A small network was shown many inputs. Here are its activations along a few directions, one row for each input.
Each table varies a few parts of the input and shows all the possible inputs, shuffled.
Descriptions start from the smaller parts, as in this example, which fits no table here: ring(5) and (point or ring(11) or (values(3) and line(6))).
Shared parts are said once, and a part with two or three values counts as separate values.
In the rows, zero is written as 128.

Other details of the inputs vary at random and push rows far along two fixed directions, the same in every table; ignore that.

A family of inputs:
r1: [144 150 128 120 144 118 124 149 104 139 132 115 131 116 152 135 131]
r2: [128 115 133 140 125 140 105 110 115 111 126 113 112 120 117 137 117]
r3: [134 153 125 121 134 121 125 154 100 131 127 115 128 116 146 132 133]
r4: [132 133 132 122 135  99 131 149 108 123 138  95 129 131 139 131 137]
r5: [126 109 136 141 128 139 110 117 116 121 130 101 115 130 116 129 113]
r6: [130 148 133 125 136 107 139 145 111 121 130 109 120 120 148 146 139]
r7: [170 135 120 108 108 114 114 106 161 128 124 120 124 149 115 104 147]
r8: [122 124 142 147 122 130 103 107 116 114 138 114 115 115 126 138 113]
r9: [125  94 132 114 112 128 148 116 163 109 114 137 124 135 116 139 116]
r10: [ 77  99 116 148 137 148 111 109  95 143 126 248 146 152  84  80 136]
r11: [ 86 111 101 129 148 132 137 125  80 137 131 246 156 157  97  73 168]
r12: [119 132 146 150 122 129 114 112 123 124 132 115 112 116 138 146 110]
r13: [131 143 122 123 131 126 155 136 146 117 124 107 130 123 144 146 138]
r14: [118 125 142 151 126 136 113 113 114 134 133 103 116 122 131 135 110]
r15: [127 142 133 130 137 104 145 148 112 135 137 102 125 128 144 138 139]
r16: [144 118 155 136 129 118 103 125 149 117 157 121 128 118 125 131 104]
r17: [121  89 135 115 115 126 154 120 166 118 118 126 127 144 114 132 111]
r18: [117 116 133 136 115 134 138 118 148 126 112 137 121 130 131 147 114]
r19: [150 105 151 121 122 118 116 126 169 112 146 118 132 123 120 136 103]
r20: [125 121 118 112 128 126 154 133 161 116 132 103 140 132 127 124 142]
r21: [131 122 116 112 132 109 117 146 112 118 132  88 132 133 131 124 141]
r22: [116 127 148 151 123 130 119 118 126 136 137 103 116 125 137 139 108]
r23: [121 198 107 149 134 178 177 151 121 191  74 120 125 101 177 163 126]
r24: [129 176 118 166 144 188 126 123  95 192  82 116 107  99 153 161  98]
r25: [108 192 126 174 131 181 134 129  96 197  82 130 106  96 162 164  98]
r26: [ 95 109 106 127 159 126 127 124  68 146 136 243 157 155 104  76 167]
r27: [117 113 139 135 117 133 145 124 155 136 117 112 123 136 132 146 108]
r28: [133 139 133 123 133 105 146 142 130 109 138 110 123 124 144 142 140]
r29: [119 119 146 144 120 122 119 118 138 114 136 127 116 125 131 141 113]
r30: [166  66 157  87 112  92 117 126 196  66 169 112 137 132  94 122 108]
r31: [139 122 122 102 121 131 143 139 164 105 137 116 143 122 123 121 141]
r32: [ 98 113  98 117 136 142 155 116 132 123 113 176 147 142 112 105 159]
r33: [127 139 121 128 131 124 161 141 147 130 129 100 134 130 141 140 137]
r34: [144 147 112 112 140 132 113 148 107 138 126 102 133 117 149 135 133]
r35: [162 138 117 108  97 118 116 109 156 124 119 120 121 148 109 103 148]
r36: [130 139 111 112 132 121 118 144 107 119 117  99 124 124 143 140 140]
r37: [114 107 147 142 122 118 122 122 141 121 145 120 125 138 126 128 114]
r38: [133 142 144 150 134 138 108 121 123 148 137 127 122 111 138 138 102]
r39: [161  66 157  84 102  92 117 130 194  59 169 113 135 133  86 117 109]
r40: [174  94 149  88 126  84 116 143 181  63 194  96 150 127 117 115 139]
r41: [133 134 131 115 134 100 123 143 107 106 136 106 125 126 139 136 139]
r42: [133 149 110 113 130 134 115 152 104 131 118 104 129 117 143 132 134]
r43: [134 196 118 154 150 157 167 153 106 194  92 122 121 101 184 165 124]
r44: [126 127  96 122 107 126 128  88 131 137  96 174 125 167 103  92 165]
r45: [143 120 147 138 131 126  90 115 126 117 159 117 126 114 119 123 106]
r46: [129 128 134 125 135 100 148 145 132 118 151 107 131 135 135 129 141]
r47: [153 119 122 109 100 104 121 106 161 116 125 105 122 164 111 100 151]
r48: [148 121 124 102 131 129 139 136 166 113 142 118 148 120 130 120 141]
r49: [128 132 136 133 116 146 135 131 148 140 111 134 124 119 127 145 105]
r50: [122 204 117 150 140 157 161 160  89 191  82 117 113  98 180 165 125]
r51: [ 79 101 112 150 141 155  96  97  69 141 129 242 144 149  77  73 137]
r52: [ 86  96 104 145 142 165  98  99  69 138 119 234 140 151  70  76 138]
Each input here is: line(4) and (point or (values(2) and line(6))).
Changing only the line(4) part turns r17 into r30. The same change can be made to r22. Which row results?
> r38
Change only the values(2) part in r32. List by row number the other rows that result.
> r9
List by row number the other rows that have the line(4) part in common with r10.
> r3, r11, r23, r25, r31, r35, r39, r42, r49, r50, r51, r52
A walk changes only the line(4) part. It starts at r37 and steps to r29. List the rest of the walk in order.
> r10, r16

A family of inputs:
r53: [191 128 145  85 101 100 145 141 222  85 149  21 126 118 138 149 126]
r54: [ 92 114 119 152 127 159 123 102 103 143  96 164 117 133 115 134 113]
r55: [160 117 154 119 123 119 105 134 158 105 162  80 128 111 131 140 104]
r56: [118 140 111 130 138 147 117 129  97 145 112 169 133 121 125 118 134]
r57: [103 118 119 146 131 157 114 112 101 149 103 170 123 132 108 122 114]
r58: [143 129 135 102 133  96 140 161 143  96 158  61 135 120 150 139 137]
r59: [119  69 142 112 128 104 104 114 132  91 172 201 151 152  82  84 132]
r60: [107  70 122  98 144  79 137 135 116  82 167 183 158 163  95  84 169]
r61: [116 142 113 131 147 143 141 142 108 143 127 148 142 126 136 119 143]
r62: [168 136 156 127 116 107  94 129 142 112 155  68 112 114 138 140 110]
r63: [ 85 112 120 161 134 167 136 102 116 154 104 167 128 132 119 130 115]
r64: [163 139 140 106 125 104 117 156 137  93 153  69 122 110 140 145 128]
r65: [130 200 116 155 142 177 152 145 116 194  85 101 118  87 179 170 108]
r66: [ 91 109 139 152 122 143 139 107 129 134 118 169 124 132 118 130 113]
r67: [190 128 141  85  96  85 128 130 195  84 150  37 115 132 131 133 138]
r68: [124 127 108 118 118 130 168 126 167 141  99 163 138 152 127 123 146]
r69: [122  73 130 109 130 114  85 112 113  91 160 191 146 150  79  81 136]
r70: [123 143  90 117 117 154 160 119 133 159  72 158 131 142 127 119 148]
r71: [135 110 147 136 123 134 114 123 150 118 146 102 124 119 118 136 101]
r72: [112 134 127 158 127 145 111 106 102 158 112 147 115 136 119 120 116]
r73: [113 129 119 130 148 129 150 137 107 140 125 178 142 135 129 117 145]
r74: [124  90 125 115 133  99  84 109 105  93 171 190 147 154  83  69 157]
r75: [148 116 169 128 109 109 121 134 171 100 156  83 115 112 127 151  93]
r76: [138 135 129 111 129  85 125 146 117 103 151  81 128 136 142 127 153]
r77: [100 128 127 164 125 147 117  95 103 149 106 143 111 139 124 130 117]
r78: [132 198 124 155 139 166 162 144 120 193  81 113 113  90 180 180 104]
r79: [106 141 102 121 141 125 146 147  90 139 108 136 134 134 140 130 153]
r80: [132 212 114 159 138 157 150 147  91 192  84  91 108 102 184 166 131]
Changing only one part turns r79 into r58. The same change can be made to r56. Which row results?
> r65
What is each input in this table made of?
> line(4) and (point or line(6))
List by row number the other rows that have the line(4) part in common with r66.
> r59, r60, r68, r73, r75, r78
Change only the line(6) part in r77. List by row number the other rows that result.
> r62, r72, r74, r76, r80
A walk changes only the line(4) part. It starts at r68 and steps to r53. List the rest of the walk in order.
> r70, r67
